Input:
[[163, 154, 135, 124],
 [143, 133, 133, 129],
 [72, 97, 111, 127]]
Output: 163, 127

Input: [88, 192, 58, 167, 150, 69, 193]
Output: 88, 193

Input:
[[101, 116, 62, 63],
 [142, 132, 162, 164],
 [137, 129, 149, 149]]
Output: 101, 149

Input: [139, 112, 134, 136, 183]
Output: 139, 183

Input: [195, 135, 139, 82]
Output: 195, 82

Input: [110, 169, 102, 85, 131, 63]
Output: 110, 63

Input: [118, 188, 73, 135, 199]
Output: 118, 199
---
Q: [163, 155, 189, 72, 124, 63, 127]
A: 189, 63

Q: [88, 69, 111, 125, 140, 180, 133]
A: 180, 69

Q:
[[155, 120, 165, 185, 163, 149],
 [146, 108, 182, 191, 178, 140]]
A: 191, 108

Q:
[[108, 168, 100, 157],
 [153, 85, 137, 75]]
A: 168, 75

Q: [157, 155, 152, 182, 123, 114]
A: 182, 114

Q:
[[124, 144, 110, 124, 132, 119],
 [116, 185, 66, 118, 143, 97],
 [133, 104, 153, 131, 122, 141]]
A: 185, 66
---
[[115 124 146 133 106 117 117 146 107 108 122 133 141 137 134]
 [115 121 149 128 106 115 116 142 109 105 126 129 137 134 135]
 [138 140 104 128 142 134 135 126 171 135 123 103 132 115 181]
 [147 137 107 126 148 144 139 111 142 156 136 127 114 127 101]
 [121 123 135 133 120 118 120 132 118 113 130 128 130 129 129]
 [100 119 158 131  99 100 107 158 107  82 117 121 150 135 181]
 [153 139  96 121 160 152 146 103 162 160 130 117 115 120 123]
 [123 125 139 130 121 125 121 135 115 126 130 134 128 132 109]
 [102 122 143 134 107 108 110 154 126  91 114 117 147 128 192]
 [136 133 116 125 139 134 137 118 142 136 129 128 124 126 123]] ==> 141

[[134 191 145  98 143 102]
 [ 87 167 129 107  77 135]
 [120  88  94 129  78 157]
 [175 140  89  81 123 125]
 [ 71 166 163 121 133 139]
 [ 76 161 136 100 100 152]
 [128 129 111  73 166 165]
 [179  86  88 128 118 125]
 [102 116  98 107  73 161]] ==> 98

[[130 134 143 138 119 132 129 122]
 [116 133 144 141 148 130 118 129]
 [146 140 150 127 149 185 141 115]
 [140 110 115 127 127 134 128 119]
 [109 130 146 101 134 152 122 155]
 [128 132 120 120 154 164 136 130]
 [123 100 116  92 107 119 114 149]
 [145 117 123 128 153 133 126 128]
 [ 81 147 166 115 115 153 138 130]
 [133 178 111 126 132 132 139 144]] ==> 132

[[192 114 132 117 143 118 177 142  75 137 151 145]
 [125 137 168 143 148 149 137 107 132 142 117 118]
 [102 177 120 130  85 162 149 148 167 130 113  72]
 [114 143 134 156 111 145 132 139 162 120  95 135]
 [196 168 175 126 141 174 194 144  88 163 131  74]
 [116 109 109 114 128 109 104 127 124 116 138 139]
 [110 152 138 154 118 165 115 131 172 148  92  99]
 [ 87 145 175 144 129 120 140  97 129  97 124 144]
 [124 100 116 101 150 106 101 107 101 131 154 130]] ==> 137

[[120 159 192  88 118  97 122 110  93 101  95 112 175 105 177 161]
 [164 137 123 147 141 156 159 188 178 171 185 123 161 130 143 119]
 [171 140  87 144 111 107 159 126  96  79  81  75  94  86 136 149]
 [ 60 182 132 119  93 162 117 147 135  71 160  96 182  70 193 130]
 [152 101  89 190 160 150 102 155 156 170 161 144 111 119 112 152]
 [ 92 105  91  94 114 146 132 131 144  73 141  77 126 116 168 133]
 [154 181  98 122  88 179 154 177 187 132 183  85 178  80 183 124]
 [ 96 151 153 127 143  77  63 100  71 103  72  99 105 118 112 117]] ==> 105

[[116  79  83  96 129 126]
 [144  96 157 135 153  80]
 [163 109 122 136 144  91]
 [ 93 126 134 125 112 131]
 [ 81 100  77 100 120 142]
 [ 87 113  99  91 128 139]
 [116 176 162 104 117 138]
 [150 138 144 151  95 181]
 [137 121 149 154  93 176]
 [158 116 140 121 156  89]
 [ 91 179 117 104 142 106]
 [157  93 129 131 133 113]] ==> 96

[[ 91 190 123  91 100 190 193 109  99 197 101 104 121 193  88]
 [ 86 151 191 170 118 150 156 185  94 163 135 117 133 172 191]
 [151  74 109 104 126  69  68 119 159  76 139 173  94  69  92]
 [139 117 141  67  90 149 164 158 119 155  95 117 106 143 181]
 [195  82 160 138 179  79  71 180 189  72 193 108 178  77 175]
 [175  83 136  72 149  77  81 161 169  74 130 116 137  74 154]
 [140 122 181  85 110 139 123 190 142 120 163 116 118 123 195]
 [ 92 167  61  95  84 170 173  72  93 172 107 134  98 173  69]
 [ 79  79 167 118  72  76  89 172  74  89  73 181  70  99 174]] ==> 121

[[152 198 128 146 191 155 149 168 196]
 [185 198 167 153 147 139 155 178 196]
 [179 198 128 150 191 152 145 185 196]
 [143 157 128 160 191 184 166 154 196]
 [140 159 128 153 191 194 163 150 196]
 [182 198 181 150 191 161 154 184 196]] ==> 149
---
128	149	199	114	77 result: 128
110	156	179	105	150 result: 150
180	79	136	140	124 result: 136
188	146	82	86	164 result: 146
147	127	177	144	186 result: 147
118	147	96	109	62 result: 109
---
[[132,140,120,161,132,148,95],
[134,140,114,160,136,144,60],
[133,140,119,161,133,147,86]] ==> 132

[[110,162,85,145,143],
[64,182,70,91,128],
[79,141,101,118,112]] ==> 85

[[177,92,128,171,103],
[147,146,77,74,154],
[106,129,110,95,135]] ==> 128

[[177,137,174,158],
[138,146,179,116],
[177,100,113,165]] ==> 137

[[93,95,58,166],
[178,112,128,182],
[110,81,84,113]] ==> 95

[[180,72,174,142],
[98,168,182,151],
[195,131,185,122]] ==> 72

[[87,98,77,154,70,149,151],
[94,85,81,180,85,174,157],
[121,90,112,110,117,98,85]] ==> 70

[[83,102,139,156,134],
[122,109,112,139,82],
[133,145,121,111,197]] ==> 139
---
[[166, 102, 193, 118, 133], [94, 101, 191, 110, 136]] gives 191
[[114, 146, 101, 95, 146, 180, 134], [153, 89, 137, 171, 127, 140, 178], [102, 142, 122, 153, 163, 189, 132]] gives 137
[[170, 181, 88, 175, 70, 71, 146], [93, 119, 176, 101, 67, 178, 111], [152, 187, 140, 106, 121, 150, 101]] gives 176
[[102, 120, 147, 128, 86, 117, 128], [129, 61, 162, 143, 112, 164, 91]] gives 162
[[181, 109, 129, 168], [173, 100, 131, 167], [171, 103, 124, 162]] gives 131
[[171, 60, 158, 168, 196], [139, 104, 150, 150, 152], [153, 70, 80, 161, 109]] gives 150
[[88, 162, 132, 146], [191, 165, 103, 164]] gives 103
---
(113, 68, 150, 120) ans = 113, 120
((69, 187, 155, 139, 96, 142), (119, 83, 120, 153, 164, 150)) ans = 69, 150
((133, 132, 105, 122, 167), (133, 142, 137, 122, 189)) ans = 133, 189
((149, 168, 151, 133, 100, 94), (179, 136, 121, 182, 141, 102), (160, 126, 131, 125, 173, 96)) ans = 149, 96
(141, 153, 107, 117, 90, 181) ans = 141, 181
(90, 119, 75, 164) ans = 90, 164
(61, 192, 87, 148, 105, 130, 79) ans = 61, 79
(99, 118, 58, 89, 100) ans = 99, 100
